Each row below holds a small network's activations on one input, seen along a few directions.
Each table varies a few parts of the input and shows all the possible inputs, shuffled.
Descriptions start from the smaller parts, as in this example, which fits no table here: one of 5 places around a ring, together with either a single point or (one of 2 separate values, together with one of 4 places along a line) or one of 9 places along a line.
Shared parts are said once, and a part with two or three values counts as separate values.
In the rows, 128 means zero.

Rows:
R1: [184 108 137 146 116 111 107 123  84 165 129 123 113]
R2: [112 150 112 163 160 135 133 137 125   4 146  68 105]
R3: [177 117 144 124 168  65  87 134  85 126 113 128 114]
R4: [ 54  90 103 116  85 131 141 109 168 210 108 130 147]
R5: [ 63 104 107 175 199 103 158 171  98  85  79  82 168]
R6: [ 99 115 134 101  91 186 129  81 188 156 182  97  89]
R7: [ 74 149 123 120  90 109 170 148 129 188 116 160 115]
R8: [155 167 100 103 123 191 141 127 121 123 145  88  82]
R9: [108 142 124 132 142 155 153 121 161 129  83 191 222]
R10: [172  80 139 182 179  76  80 178 101  69 115 110 127]
R11: [120 117  88 128 105 137 187 143  93 156  64 133 121]
R12: [156 164 133 107 133 191 128 114 174  62 177 174 171]
R13: [ 78 147  90 112 153  88 133 125  83 124  68 118 152]
R14: [191 124 193 166 138 139  91 110 134 124 136 187 199]
R15: [132 157 127  77  91 159 155 145 156 140 196 136  67]
R16: [158 131 182 129  95  91 105 136 128 185 156 153  97]
R17: [137  59 165 128  94 110  91  97 164 204 153 125 119]
R18: [136 182 103  95 142 127 113 105 113  53 139 101  95]
- The inputs of R3 and R18 match in every part but one. If R16 is changed in the same way as R3 into R18, which row does it become? => R15
- Describe the family of inputs behind these rows. => one of 3 separate values, together with either a single point or one of 5 places along a line
- Change only the place on the line of 5 in R5. List by row number the other rows that result. => R4, R7, R11, R13

Rows:
R19: [101 125 106 144 143 145 148 135 139 124  87 139 159]
R20: [180  84 192 152 121  97  84 126 127 166 135 145 157]
R21: [152 137 134 117 148 116 101 134 105  93 131 143 139]
R22: [115 129 122 121 116 140 140 119 146 133 151  95  78]
R23: [135 146 122 111 108 143 146 123 137 135 164 126 100]
R24: [110 143 123 132 120 111 148 135 116 155 100 140 128]
R25: [145 150 119 111 116 173 139 120 147 122 156 137 132]
R26: [108 140 113 105 118 156 121  98 151 110 148 118 117]
R27: [105 133 119 119 114 145 134 104 140 113 155 102 106]
R28: [140  90 159 136  92 110 121 133 145 219 108 171 163]
R29: [133 125 131 156 167 139 112 148 127  79 141 125 151]
R30: [ 92 116 107 139 125 111 144 152 121 153  97 112 110]
R31: [162  99 162 113  92 138 116  93 159 199 167 145 139]
R32: [115 141 112 124 123 125 139 135 120 143  96 157 144]
R33: [118 130 117 118 125 176 134 104 161 102 150 115 130]
R34: [133 153 127 103 111 156 135 106 138 121 151 144 108]
R35: [120 130 115 125 118 107 152 142 111 162  83 127 105]
R36: [165 118 127 126 156  91 119 131 100 112 123 112 107]
R37: [152 134 140 126 143 101 114 144 103 103 140 123 125]
R38: [123 117 145 151 148 109 111 130 102  84 132 110 123]
R39: [142 134 130  96 114 139 147 120 133 146 152 106  83]
R40: [ 86 136 104 134 123 124 130 125 126 127  92 139 151]
R41: [121 149 120 140 132 141 149 138 132 140  96 157 153]
R42: [133 115 127 147 153 101 109 153 109 104 133  97 112]
R43: [ 82 120 109 134 126 110 147 148 130 145 107 125 135]
R44: [125 124 133 141 156 117  99 122 112  80 126 114 146]
R45: [165 137 141 134 148 132 117 138 120  88 132 133 154]
- The inputs of R26 and R44 match in every part but one. If R23 is changed in the same way as R26 into R44, which row does it become? => R37
- Describe the family of inputs behind these rows. => one of 3 separate values, together with either a single point or (one of 2 separate values, together with one of 4 places along a line)
- Change only the place on the line of 4 in R39. List by row number the other rows that result. => R23, R25, R34

Rows:
R46: [148 147 149  94 149 149 125  99 138 140 165 120 108]
R47: [126 138 110 111  86 140 135 135 116  99 115 121 141]
R48: [137 107 154 137 111 104 146 137 134 218  96 187 154]
R49: [132 132 154 104 145 144 124 117 155 141 164 148 106]
R50: [117 117 110 151 146 117 125 125 123 107 103 134 135]
R51: [118 131 109 121 141 127 140 126 127 133 106 132 110]
R52: [112 152 126  94 122 145 125 144 138 137 141 115 108]
R53: [127 142 100 144 124 117 129 137 104 102 110 115 142]
R54: [121 131 126 114 117 151 134 125 149 125 140 138 123]
R55: [132  99 129 173 127 105 108 121 118 110 132 103 148]
R56: [138 112 140 164 140 110 117 142 107  98 135  96 134]
- Describe the family of inputs behind these rows. => either a single point or (one of 2 separate values, together with one of 5 places along a line)
